These are the activations of a small neural network, seen along a few directions. Each row is one input.
In each table, some parts of the input vary, and every possible input appears once, in random order.
A made-up example of a description, with smaller parts first: values(3) and (point or line(9) or (line(6) and ring(8))).
Shared parts are said once, and a part with two or three values counts as separate values.

A family of inputs:
x1: -.05  .18  -.25  .03  .32  -.02  -.23  .20  -.17  .16  -.08  -.32  .18  .15
x2: .31  -.29  .23  -.19  -.07  -.08  .24  -.53  .10  .06  -.01  .29  -.53  -.31
x3: -.15  .28  .07  -.05  .22  .04  -.30  .20  .04  .05  .04  -.29  .23  .05
x4: .11  .47  -.31  .50  -.64  -.02  .03  .27  .28  -.49  .15  -.03  -.15  .86
x5: -.08  -.26  -.10  -.04  .12  -.01  .03  -.02  -.11  .18  -.15  .09  -.01  -.19
x6: -.01  .62  -.30  .46  -.69  .15  -.03  .08  .10  -.25  -.17  .07  .43  .88
x7: .20  -.28  .09  .03  -.05  .06  .24  -.39  .05  .20  .04  .12  -.46  -.31
x8: -.17  -.13  -.22  -.08  .21  .05  -.04  .27  -.23  .04  .00  -.17  .24  -.10
x9: -.13  -.16  .27  -.02  .02  .02  .03  -.02  .09  .08  .05  .13  .01  -.30
x10: .06  .21  -.04  -.14  .27  -.03  -.12  .08  -.14  -.08  -.04  -.17  .02  .16
x11: -.08  -.16  -.09  -.27  .24  -.13  -.07  .11  -.15  -.07  -.07  -.03  .27  -.07
x12: .11  -.18  .37  .00  -.13  .03  .16  -.37  .28  .16  .17  .17  -.30  -.39
x13: -.17  -.05  .16  -.12  .09  .07  -.14  .30  -.05  -.01  .14  -.10  .24  -.19
x14: .06  -.26  .13  -.10  .10  -.13  .19  -.19  -.09  -.03  -.07  .24  -.16  -.23
Describe the family of inputs behind these rows.
> values(2) or (values(3) and line(4))

A family of inputs:
x15: -.13  -.04  .02  -.17  .40  .00  -.13  .17  -.20  .06  -.04  -.14  .21  -.16
x16: -.14  -.06  -.08  -.16  .29  .08  -.11  .18  -.25  .14  -.04  -.13  .22  -.21
x17: -.10  -.04  .07  -.23  .38  -.06  -.17  .15  -.15  .07  .01  -.15  .14  -.20
x18: -.05  -.14  .08  -.27  .30  .02  -.20  .17  -.09  .15  .02  -.17  .05  -.31
x19: -.04  .20  -.03  .15  -.28  .07  .01  .11  .09  -.15  -.02  .04  .16  .27
x20: .01  .15  -.20  .15  -.18  -.01  .10  .01  .00  -.18  -.05  .01  .04  .37
x21: .06  .22  -.18  .14  -.15  -.01  .08  -.03  .01  -.16  .02  -.07  .01  .36
x22: -.02  .24  .00  .23  -.25  .06  -.08  .14  .12  -.13  .05  -.02  .02  .23
x23: .02  .09  -.22  .18  -.20  -.04  .10  .10  -.03  -.21  -.02  .03  .02  .34
x24: .03  .22  -.17  .25  -.14  -.05  .01  .07  .03  -.15  -.02  -.06  -.07  .32
x25: .09  -.56  .31  -.34  .24  -.08  .15  -.46  .04  .35  -.01  .26  -.40  -.71
x26: -.01  .25  .01  .20  -.22  .07  -.04  .08  .13  -.08  .05  -.03  .08  .28
x27: .05  .23  -.17  .20  -.12  -.04  .03  .01  .05  -.13  -.01  -.05  -.03  .35
x28: .18  -.58  .35  -.33  .26  -.10  .12  -.49  .02  .37  -.03  .24  -.36  -.70
x29: .10  -.59  .31  -.33  .25  -.08  .10  -.47  .08  .35  .02  .21  -.31  -.74
x30: .00  .27  -.02  .15  -.25  .08  .00  .07  .11  -.12  .06  -.03  .12  .26
x31: -.05  .14  -.05  .17  -.32  .06  .03  .18  .06  -.19  .01  .08  .12  .24
Describe the family of inputs behind these rows.
> values(3) or line(4) or (values(2) and line(5))
A walk changes only the line(5) part. It starts at x31 and steps to x19. List the rest of the walk in order.
> x30, x26, x22
A walk changes only the line(4) part. It starts at x16 and steps to x15. List the rest of the walk in order.
> x17, x18
